A small network was trained on invented records. Each row is its activation on one of them, seen along a few directions.
After each row come some of the record's fields: H, B, W, F, V.
A field that a record lacks is left out.
Other fields move the rows too, some of them a lot.
Random noise pushes rows far along 2 fixed directions. That doesn't count. These rows show it; they differ only by the noise:
[-163    1  327  286 -229  -38  154 -333  130  -55   34  138   -4   14
 -141  -59  -84   98 -240   97  272 -264]
[-282  -30  557  397 -342 -101  184 -443  174  -14  107   87  -86  -45
 -257  -55 -206  114 -333  130  522 -404]
[ 321  134   94  107 -352  106 -129 -118  323  267  292 -204  100 -219
  -53  -14   57 -283  -37  111  403 -100]
[-197   -8  327  292 -207  -45  177 -343  107  -89    2  175   -6   42
 -138  -63  -85  132 -250   92  235 -266]

[-366   78 -182 -165  229 -424  326 -732 -129 -561 -155   67   79  424
   52  102  -94  224 -469  167 -464  -73] => H: h1 / B: b1 / W: w2 / F: f2 / V: v2
[ 395  185  -50 -269 -143  238 -434    5  151  270  159 -334 -153 -341
  -21  -26  -65 -252  100   79  307 -121] => H: h2 / B: b2 / W: w2 / F: f1 / V: v2
[ 395  297 -322 -262  -17  260   26  299  132  180   35 -118  304  -81
  176    6  345 -387  194  -23 -138  352] => H: h1 / B: b3 / W: w2 / F: f2 / V: v2
[-779 -169  539  166   80 -358  363 -473  -64 -433 -244  321  -45  326
 -229  -76 -226  555 -302  -29  -76 -347] => H: h3 / B: b3 / W: w2 / F: f1 / V: v1
[-253   52   32  382 -213 -224  403  -97 -232 -116   -7  426  186  -58
   26 -113  -42   11 -136  198  -28  -22] => H: h2 / B: b1 / W: w2 / F: f2 / V: v3
[-234   27  347  148  -53   54  332   79 -169   -5  -74  164  -12  197
  -57   37  -50  162 -112  104  169 -199] => H: h1 / B: b3 / W: w2 / F: f2 / V: v2
[-177  -53   29  251  -84 -190  365  -41  -77  -66   81  240  359   61
   88    8  232   85 -120  234 -176   81] => H: h3 / B: b3 / W: w2 / F: f2 / V: v1
[-432   13  548  463 -410 -521  417 -571  114   12  100  -45  -71 -225
 -291   -9 -549  -56 -482  296  624 -381] => H: h5 / B: b1 / W: w2 / F: f2 / V: v3
[  70  -80  -66 -109  191  239 -222   23 -177 -151 -268   91 -130  255
  -46  -21  -12  258  -15 -302 -306  -83] => H: h4 / B: b2 / W: w2 / F: f1 / V: v2
[ 371  199 -396 -344  155  226 -305  203   67  310 -139  -78   25 -129
  331 -104  208 -231  263 -218 -177   81] => H: h5 / B: b1 / W: w2 / F: f1 / V: v2
[-144  129  130  267 -395   63  -94  180  428  152  218 -257  -66 -200
  -93  136   23 -131  -19  204  327  -58] => H: h1 / B: b2 / W: w2 / F: f1 / V: v1
[  42  141  401  465 -494  -38   -1 -127   27  324  140   -7   73 -137
 -127   14  -95 -161   -4  322  581 -186] => H: h3 / B: b2 / W: w2 / F: f1 / V: v2
[-512 -117  -49  145  334  177  269   47 -271 -420 -317  503 -142  259
 -104 -133 -123  412  -40 -163 -388 -190] => H: h1 / B: b2 / W: w1 / F: f1 / V: v3
[ 239  110 -174 -231 -114   30 -220 -213  220 -132  246 -555   30  109
  -13  -27  -18 -122   68  -85  -74  102] => H: h1 / B: b2 / W: w2 / F: f1 / V: v1
[-151 -199 -144 -108  297 -110  149 -263   66 -317 -308  128  -59  288
   85  -31 -180  467 -111 -197 -266  -50] => H: h5 / B: b2 / W: w2 / F: f2 / V: v1
[-227 -122  267  -30  -40  -81  -59   68    9 -104   12  -67   -5  170
  -82  -61   14  167  -53 -222  -11 -167] => H: h4 / B: b3 / W: w2 / F: f1 / V: v1
[ -34  132  108  149  -26   97   63  234 -175   91  -82  262 -127  109
  -64  -91  -30   72  123  -26   98   -2] => H: h2 / B: b2 / W: w1 / F: f1 / V: v2
[ 148  -40   72  312 -255  202   56  142  -90  356   95   39   37 -318
   39  -10   48  -46  322  133  381  -67] => H: h3 / B: b2 / W: w2 / F: f2 / V: v3
[-509 -255  -46  256  469  114  481  186 -463 -219 -481  799  -38  293
  154  -73  120  468  176 -155 -520  -24] => H: h3 / B: b1 / W: w1 / F: f2 / V: v3
[-220  -98  113  -49  242  101  -64  -35   10  -74   94 -141 -208  180
   31 -155   -4  104   30 -201 -162 -162] => H: h1 / B: b1 / W: w1 / F: f1 / V: v1
[ -79  -35 -310 -172   11 -442  312 -385   -2 -343    6  -51  102  215
   63  107   42   51 -233  218 -521  120] => H: h1 / B: b1 / W: w2 / F: f2 / V: v1
[-275  -12    6  178  -18  -20  436  167 -207 -157 -140  434  210   16
  160 -112  118  113   60  238  -19  103] => H: h2 / B: b3 / W: w2 / F: f2 / V: v1
[-178  -14   -2   33  296   81  110  213 -314 -208 -287  440   19   27
   31  -81   37  198   68  -56 -367  124] => H: h2 / B: b3 / W: w1 / F: f1 / V: v3
[ -15   -3    8 -144 -278  120 -432  215  250   59   66 -325 -259 -256
  -26    5   76  -76  150   83  196  273] => H: h2 / B: b2 / W: w2 / F: f1 / V: v1
[  96   50 -170 -174 -133  -40 -295 -118   85   36  254 -266    8 -209
    1  116  -61 -280   18 -118  153  -59] => H: h4 / B: b1 / W: w2 / F: f1 / V: v3
[ 444   54  -92 -156  -87 -143 -497   19  429  311  311 -572  -43 -192
   85  -69  -55 -396   -1  -55  313   23] => H: h5 / B: b1 / W: w1 / F: f1 / V: v1
[-454   75  606  454 -219 -253  401 -231 -225    6 -180  416  105   89
 -161   79 -150  235 -249  345  156 -239] => H: h3 / B: b3 / W: w2 / F: f1 / V: v2
[-307 -201   61  -12  328  -33  158 -118  -79 -481 -374  374  111  412
   83  -59  -29  363 -100  -71 -568  -59] => H: h3 / B: b3 / W: w2 / F: f1 / V: v1
[ 570  393 -528   55 -301  251 -116  614  201  630  226  -82  441 -442
  285  205  435 -327  529  252   50  614] => H: h3 / B: b2 / W: w2 / F: f2 / V: v3
[ 408   50 -217 -376 -132   28 -521   33  379  105  350 -728  -95 -125
  149  -13  -12 -495   62 -238  151   -1] => H: h4 / B: b1 / W: w2 / F: f1 / V: v1
[-480  172  497  504 -417 -558  185 -694  -50  -20  242   60   -3  -30
 -307   72 -196  -22 -421  428  498 -261] => H: h3 / B: b1 / W: w1 / F: f1 / V: v2
[ 730  340 -480 -276 -316  122 -306  170  108  502  412 -475  277 -112
  164   98  277 -730  204  189 -147  447] => H: h1 / B: b1 / W: w2 / F: f1 / V: v2
[ 401  347 -262 -302  -84 -132 -125 -262  295   42  300 -499   61 -109
   -1   90  183 -467  -20   66   10  276] => H: h1 / B: b1 / W: w1 / F: f2 / V: v2
[ 321   95 -315   53 -169  147  -94  293  -82   49   90   89  238  -21
   72   18  109 -219  196   69 -186  177] => H: h4 / B: b2 / W: w2 / F: f1 / V: v3
[ 201   50 -433   19  202  286  248  635 -442  -63 -352  577  363  -15
  334 -101  358   63  326   17 -669  355] => H: h2 / B: b3 / W: w2 / F: f2 / V: v3
[ -29  202 -287   96  131    1  308   13 -161 -229 -136  292  144  294
  130  -93  252  116  -58   87 -553  194] => H: h1 / B: b2 / W: w1 / F: f2 / V: v2
[-267  -11   80  293  104 -238  339   46 -187  -41 -305  389  151  -64
   -1  -16  -70  178  -20  274   88   20] => H: h5 / B: b3 / W: w1 / F: f2 / V: v3
[  94  142 -318 -205  230 -148  -13  -67  -14 -244  -16 -169   11  301
  156   -4    2   95   47   95 -482  215] => H: h1 / B: b2 / W: w1 / F: f1 / V: v1
[  34   59   79  -40  -33  107 -100    1  -22  216   31   52  162  -87
  -25   16  122 -116   26   91   59   46] => H: h3 / B: b3 / W: w2 / F: f1 / V: v2
[ -88  -67  -33   44 -112 -146   27   37 -102  -21   57 -130  129 -117
  -48  109  -90 -162 -180  135  227   56] => H: h4 / B: b3 / W: w2 / F: f2 / V: v3
[-103  113   -4  -49  -38 -213  211 -209    9 -103  -27  139  232  112
  -20   79  176   19 -143  158  -76   73] => H: h3 / B: b3 / W: w2 / F: f2 / V: v2
[  15  -83  340  315 -193   80 -113   83   17  163  225  -82   80 -190
 -245   90  -68 -228   10   63  442  -31] => H: h4 / B: b3 / W: w1 / F: f1 / V: v3
[-191  205 -217  115  -36 -286  189 -519 -164 -483 -227   12  222  410
  -39   48  -72   85 -353  283 -491  102] => H: h1 / B: b2 / W: w2 / F: f1 / V: v2
[-225   -9   95  -16  109  212  207  191 -104  -74 -303  232 -135  182
 -196  -51   55  476  -43  -18  -70   29] => H: h1 / B: b2 / W: w2 / F: f2 / V: v2
[ 119 -266 -521 -298  744   78 -135   96 -105 -449 -422  264 -104  254
  177 -164  184  399   48 -358 -665  161] => H: h5 / W: w3 / F: f2 / V: v1
[ 291   19 -474 -316  217  321 -205  377   30  234   -4  107  332 -152
  176   29  283 -213  342  -30 -296  192] => H: h3 / B: b3 / W: w2 / F: f1 / V: v3
[ -30   36  -50  332 -207  281   71  576 -122  201    8  242  195 -205
  -29  -28  196  143  230  -67  270  219] => H: h4 / B: b2 / W: w2 / F: f2 / V: v3

Here are new rows. What are their fields?
[-471 -125  274  370 -114  285  -23  129    2  208 -137  189 -149 -169
  -64  102 -113  369  120   14  396 -160] => H: h3 / B: b2 / W: w2 / F: f1 / V: v3
[   4  -69 -274 -165  333 -110 -187 -163  -63 -410   -5  -71    8  364
  131  -69  137  127  -80 -247 -622  177] => H: h4 / B: b1 / W: w1 / F: f1 / V: v1
[ 160  -50 -399 -106   45  135   26  275 -114 -189 -150  251   87   23
   44   19  140   43  190  -98 -376   38] => H: h4 / B: b2 / W: w2 / F: f2 / V: v3
[-163   -6  527  280 -355 -336  308 -264  222   51  134 -200  -34 -301
 -213   19 -335  -35 -388  311  590 -292] => H: h5 / B: b3 / W: w2 / F: f2 / V: v1
[ 157 -119  228  222 -218  314    0  250   51  467  129   55 -133 -397
  -23   12  -40  -55  325  -75  425 -176] => H: h3 / B: b2 / W: w2 / F: f2 / V: v3
[ 182  140 -187 -324   10 -325 -295 -413  385 -116  285 -474  -20  -67
  -20   36    7 -251  -32  101  -60   37] => H: h3 / B: b1 / W: w1 / F: f1 / V: v1
[-337   33 -150 -158  372 -241  209 -137 -160 -521 -264  386  -53  398
  117 -205   41  344  -35 -115 -668   79] => H: h2 / B: b1 / W: w1 / F: f1 / V: v1
[-253  -46  228    6   81  -27   36 -130 -221   56  -67  319 -178  193
  -21   57 -135  237  -48  -53   78 -322] => H: h3 / B: b1 / W: w2 / F: f1 / V: v2
[ -78  246  193  152 -239  -34  112 -133    6  135    0  -77  188  -97
  -74   32  -14 -264 -127  231  160   31] => H: h1 / B: b3 / W: w2 / F: f1 / V: v2
[  27 -203  121  180 -227   43   52   85   72  342   87   19    3 -188
  -87   23   -6 -173  134   15  279 -102] => H: h3 / B: b1 / W: w2 / F: f2 / V: v3
[ 235  364 -304   40 -239 -247   83 -248  157   78  373 -238  287  -23
   56   76  254 -430 -156  285  -89  215] => H: h1 / B: b1 / W: w1 / F: f2 / V: v2
[-603 -185  178  186  190 -254  428 -258 -153 -314 -317  224 -119  262
 -125  -51 -437  358 -411 -203   -7 -310] => H: h5 / B: b1 / W: w2 / F: f2 / V: v3
[ 169  158  -54  147 -139  123  119  246 -138  102  -51  194  259  -90
  222  -82  302 -250   94  201  -18  284] => H: h2 / B: b3 / W: w2 / F: f2 / V: v2
[-124   68 -300  113  215  105  233  153 -338 -198 -487  644  461  353
  238  -19  415   80  103   47 -749  304] => H: h3 / B: b3 / W: w2 / F: f1 / V: v2
[-175 -115 -185 -208  254  -66  -11 -283  -12 -485 -246  112  -77  392
   72  -52  -21  420   44 -175 -533  -82] => H: h3 / B: b2 / W: w2 / F: f1 / V: v1
[ 137   86 -405  -35  -47  214  -71  300  -88  216   56  209  278 -110
  277   33  244 -275  417   27  -83  109] => H: h3 / B: b1 / W: w2 / F: f1 / V: v3
[ -58 -126  280  281 -227 -107   70 -171  233  124  291 -233  -64 -124
 -143  -51   62 -127    9   16  538 -185] => H: h3 / B: b1 / W: w1 / F: f2 / V: v1
[ 135  142 -227 -174  -72    8 -158   29 -242 -138  -96  -39  -52  203
   33   99   86   76   89 -117 -309  167] => H: h4 / B: b2 / W: w2 / F: f1 / V: v2
[ -59   46  411   55 -305 -149  -51 -364  227  198  463 -378 -111 -210
 -341   75 -416 -200 -255  -61  467 -351] => H: h1 / B: b1 / W: w2 / F: f1 / V: v3
[ 111  -65  -71 -175  -46   44  -82   85   91  145  -18 -210 -126 -191
  -97 -134 -137 -153   27 -243  162   47] => H: h5 / B: b1 / W: w2 / F: f2 / V: v3
[ 163 -158 -332 -168  160   72  -94   80   36  241  -98  -13   59  -88
   74  -32   50   38  123 -194 -190   24] => H: h5 / B: b1 / W: w2 / F: f2 / V: v3
[  55  -33  577  114 -246  331 -215  117  144  516  158  -94 -126 -363
 -209  -23 -134 -131   93   34  822 -418] => H: h3 / B: b3 / W: w2 / F: f1 / V: v2
[-176  184   61  -29 -174 -130  -21 -261  -57   32   49 -209   92  -36
 -103  134  -71 -192 -234  258  218 -124] => H: h1 / B: b3 / W: w2 / F: f1 / V: v2
